Each row below holds a small network's activations on one input, seen along a few directions.
In each table, some parts of the input vary, and every possible input appears once, in random order.
A made-up example of a description, with smaller parts first: values(2) and (point or ring(9) or (line(6) and ring(8))).
Shared parts are said once, and a part with two or three values counts as separate values.
In the rows, 128 means zero.

Other details of the inputs vary at random and push rows far along two fixed directions, the same in every table; ignore that.

Table:
R1: [145 122 126  51  86  75 118 186  61 117  53  75  98 174 240 161]
R2: [161 120 154 195 186 181 157 101 135 150 160 192 134  91  35 111]
R3: [ 80 111  68  72 128 147 105  95 164 105 124 132 179 159 163  69]
R4: [160 115 155 198 178 180 156 101 139 151 160 194 136  93  33 110]
R5: [235 116 194 161 135  97 155 197  44 163  84 136  44 133 114 203]
R6: [ 84 114  68  75 127 149 105  97 161 107 118 130 179 155 159  70]
R7: [ 58 135  80  89  98 130  96  91 182 102 141 108 174 138 154  91]
R8: [166 110 135  69  95  75 120 189  64 126  58  88  79 178 214 173]
R9: [158 121 152 188 183 176 157 103 134 149 159 188 136  93  44 111]
R10: [165 115 147 193 187 179 152 101 140 151 160 193 133  99  32 109]
R11: [ 56 142  83  94 108 135 102  98 169 103 133  97 168 132 158  93]
R12: [126 142 134  69  60  57 111 189  77 114  75  48  87 157 235 180]
R13: [178 148 179 150 103  81 142 187  71 143 105  98  61 120 143 198]
R14: [119 146 143 179 145 149 142 102 155 136 179 148 141  87  73 116]
R15: [119 134 118  55  60  58  95 186  91 110  67  49  87 176 233 180]
R16: [117 136 140 180 149 153 136  98 161 135 175 153 137  92  63 124]
R17: [138 146 158 213 166 163 151 101 154 147 182 167 127  75  29 126]
R18: [149 118 138 160 178 157 150 105 139 141 162 177 142 113  80 105]
R19: [141 139 157 207 172 159 148 103 159 146 191 170 126  83  30 130]
R20: [ 64 143  83  96  99 132 100  97 175 105 132 104 168 136 151  90]
R21: [163 116 149 193 191 180 154 100 138 150 163 190 134  97  37 111]
R22: [120 140 144 184 146 154 137 103 154 137 168 147 134  90  64 123]
R23: [158 122 157 189 180 169 161 104 133 150 167 189 141  92  52 110]
R24: [152 114 131  57  76  75 116 191  59 121  46  75  89 177 231 169]
R25: [ 81 116  82  71 145 142 118  96 151 103 134 124 180 151 177  77]
R26: [124 139 118  59  60  57  99 190  86 113  63  45  86 173 234 180]
R27: [144 144 159 205 171 154 152 104 159 146 197 172 129  81  35 128]
R28: [ 83 120  80  75 146 148 117  96 150 105 131 123 182 146 173  75]
R29: [122 143 140 184 144 154 135 103 157 138 162 149 132  94  58 120]
R30: [212 146 197 174 112  76 148 199  65 159 109 113  42 118 114 216]
R31: [187 139 187 153 104  75 144 188  72 144 112 104  57 118 140 208]
R32: [ 58 144  80  84 119 130 107 101 169  99 147  94 176 134 173  93]
R33: [171 119 136  70  95  72 121 191  60 130  58  88  84 173 217 171]
R34: [ 57 136  72  84 104 130  94  94 183 100 143 106 175 146 154  88]
R35: [ 55 139  75  87 113 136  98  98 175 101 137  96 172 140 162  93]
R36: [160 109 129  71  76  77 116 185  74 126  53  95  88 178 211 166]
R37: [ 53 134  74  83 109 133  94  95 181 100 141 102 173 144 157  92]
R38: [215 141 193 183 106  82 142 193  72 161 104 122  41 122  91 213]
R39: [210 142 203 178 124  80 154 194  68 154 122 119  44 113 109 216]
R40: [138 142 162 214 163 162 152 101 152 148 185 166 127  73  31 127]
R41: [ 83 117  75  75 120 148 106 100 157 107 111 128 178 150 162  73]
R42: [ 68 140  91 103  99 133 102  98 172 108 136 105 167 132 146  93]
R43: [145 126 140 165 173 165 151 104 135 142 155 178 146 102  74 103]
R44: [ 52 135  82  85 107 130 102  95 174  99 144 100 173 133 166  95]
R45: [230 110 199 168 128  98 159 193  46 162  87 142  43 132 112 206]
R46: [ 78 115  80  72 130 141 117  95 155 105 130 128 184 149 177  76]
R47: [ 91 120  99  92 140 148 126 101 141 111 134 130 176 135 159  84]
R48: [141 140 149 205 161 159 142 104 157 147 176 165 125  89  30 129]
R49: [ 76 108  75  75 123 149 110  95 159 105 120 127 178 154 167  77]
R50: [ 79 109  71  73 132 150 106  95 161 105 122 128 176 158 164  74]
R51: [229 117 194 170 128 106 154 191  52 163  81 145  49 126  99 196]
R52: [123 147 124  64  56  56 106 187  84 115  69  50  89 164 234 174]
R53: [ 89 115  95  92 146 148 128  93 149 110 141 136 177 137 158  83]
R54: [ 64 137  91 103 104 135 103  99 169 108 135 102 164 130 147  97]
R55: [ 74 110  78  71 128 146 114  95 155 104 124 124 180 151 175  78]
R56: [204 134 198 177 101  81 141 190  71 157 104 119  40 119 103 218]
R57: [211 140 206 183 111  78 153 191  69 159 120 124  44 108 104 217]
R58: [144 116 137 174 162 171 145 101 146 143 152 184 148 106  60  99]
R59: [140 116 139 167 167 172 148 103 137 139 151 173 145 106  71 105]
R60: [ 78 110  74  71 137 150 109  95 158 104 125 125 176 156 168  76]
Each input here is: values(2) and ring(5) and line(6).
The inputs of R52 and R20 match in every part but the line(6) part. If R33 is changed in the same way as R52 into R20, which row does it become?
Answer: R6
The inputs of R25 and R3 match in every part but the line(6) part. If R32 is changed in the same way as R25 into R3, which row does it become?
Answer: R38
Start at R31 and move only the line(6) part, one step at a time. The first step leads to R57. Which rows follow, in order?
Answer: R44, R16, R56, R7
Which other rows does R43 become when the values(2) part takes its other values? List them by row number.
Answer: R52
Which other rows does R59 become when the line(6) part takes its other values? List them by row number.
Answer: R4, R23, R24, R47, R58
Which other rows does R40 become when the values(2) part takes its other values? List them by row number.
Answer: R24
Start at R59 and move only the ring(5) part, one step at a time. The first step leads to R45. Which rows follow, in order?
Answer: R60, R21, R2
Which other rows does R8 become when the ring(5) part takes its other values? List them by row number.
Answer: R5, R9, R24, R55
